Each row below holds a small network's activations on one record, seen along a few directions.
Here are examples, each followed by its value of one field, B.
The largest differences between rows may come from other fields.
Random noise pushes rows far along 4 fixed directions. That doesn't count. These rows show it; they differ only by the noise:
[  34  240  -63 -179   20 -134 -185  131   85 -141  -76   24  -69   29
  137 -318 -167  134   17  -44]
[-453 -301  109  659  348  150 -312    5 -147  214  327 -228  127 -157
   76  144  220 -361  238 -217]
[-202    5  -36  281  433 -112  -56   -2 -572  -83 -142  363  139 -270
  511  -61  115  254  419   42]
[ 407  294  -71 -310 -199 -414 -261  -16  103 -289  -96  194 -202  111
  -32 -250 -257  184   12  114]
[ -39   65   18   85  418 -393  256 -118 -317   27 -324  390  146 -219
  127  196  -90  277  199  266]
[-190  363  -43 -424   62   15   54  320  578   69 -157 -334  -12  120
  -79 -399 -352   53 -338 -136]

[  35  118 -152   68  -25  -38 -384   11 -296 -293   36   97    2  -15
  438 -278  -88   49  187 -131] -> b6
[ -31   84 -122  105    8   88 -491  -92  -74   24  184   81   -5 -168
   78 -105  162  117  362  -67] -> b4
[ -49 -265   99  179   22  122   53  -23  148  -31  321 -407  176  146
 -113   32 -186 -689 -247 -228] -> b7
[-283  138    3 -215  -23  348   82  227  214   40 -137 -144   75   27
  153 -273    2   49  -87 -236] -> b1
[-135   95  -16 -124   14  250   23  112   13  -94 -116 -110 -175    9
   37 -145   71  122  -71  -51] -> b12
[ -87   51  -31   23  136  -51  136  -81 -137   48   67   72   20 -131
  102  -47  -44  105  167  128] -> b9
[ 278  294 -139 -207 -288   52 -372  109   77 -174   97  -35 -276  125
   88 -342  -24  214   96 -154] -> b1
[  18 -182  -64  248  164   -5  -22 -102 -731 -107  -60  573    9 -172
  381  112  438  363  417  109] -> b5
[ 323   57   16 -339 -242  -53  226  -86    4 -200 -139  210 -103  224
  -47  -51  105   83  -95  182] -> b7
[-386   33  -22  160  389   26  -65  -64  112  387   13  -10  176 -290
 -136  244   25  104  258   28] -> b4
[-589  101 -185  143  558   50  -50  121   -7  228 -192 -170  321 -269
  308 -105 -199  198  174 -141] -> b2
[-533  -68   42   29  122  433  304  199  293  254  212 -510  205   20
  -36 -184 -103 -374 -217 -211] -> b9
[-298  204 -252  -13  239   33 -413  121   43    2  -33 -154  135 -102
  320 -343 -239  175  212 -202] -> b2
[  13   47  -25  -15 -205  201  -52  101   -6 -147  119 -143 -123   81
   71 -262   39 -200  -82  -83] -> b12
[ 206 -182   99   16 -135    0   46  -33  212 -142  244 -339   52  198
 -135  -53 -258 -625 -294 -105] -> b7
[ 233 -155   55  -44 -175 -102  159  -82   15   19  -16  140  -35   95
 -285  231  145  -32 -135  180] -> b5
[-261  -35   -9   31  109  113  202   39  187  280 -129 -140   67    0
 -230  122   77   29  -93  -57] -> b1
[  87  232 -191 -182  -19 -230  -47   -6  -42  -63 -191  213   27 -147
   67  -37  -71  369  174  199] -> b2
[-119 -193   52  493   92   87 -436  -72  -27   25  316 -155  -17  -13
  -12   46  150 -341  211 -131] -> b6
[-287 -198   45  210  -18  301   93   64   -1   65  315 -308  108   -1
   47 -132   25 -410  -33 -159] -> b9
[ 111 -138   42   72 -154   40   98    1  -46   32  -17  167  -35    5
 -171  164  268  107  -68  105] -> b5
[ 459   53   18  -78 -131 -528   53 -268 -272 -128 -143  496  -91   48
 -221  258   51  243  187  411] -> b6
[-130 -147  129   42 -148  191   79  -24  335  116  130 -431 -115  152
 -561  217   43 -349 -362  -97] -> b12

Which value of B does each new row have?
[ 140   93  -67 -183 -321  -20 -153   39  346    4  -10 -152 -200  175
 -320 -116  -31   17 -163  -89] -> b1
[-188    9   58  -55  242  -74  508   36  -45  197 -295   66  207  -35
  -98  168   46  113  -96  210] -> b6
[ 163  161 -106 -252 -200  187 -132  127 -141 -162  -57  241 -174   63
  201 -311  307  433   32   -4] -> b5
[ -57 -256   89  343  -47   98 -112  -76 -214   28  233  -29   42   67
  -81  144  325 -278  127  -11] -> b6
[ -93 -137    6  -27    7  158  229   46   49  115  -35  -13   41   81
 -135   99  170  -25 -168    6] -> b5
[-199  221   -8 -399  -42  267  307  342  404   69 -197 -311   37  187
  -26 -359  -59   18 -368  -52] -> b6
[  14   38  -16  -79  -68    0  -19   34  -22  -68  -49   49   60 -101
   61 -131 -140 -124   53  -19] -> b1
[-196 -181   42  274   50   89    6  -85 -108   98  327 -118   76  -76
  -19   55   33 -268  142  -36] -> b9
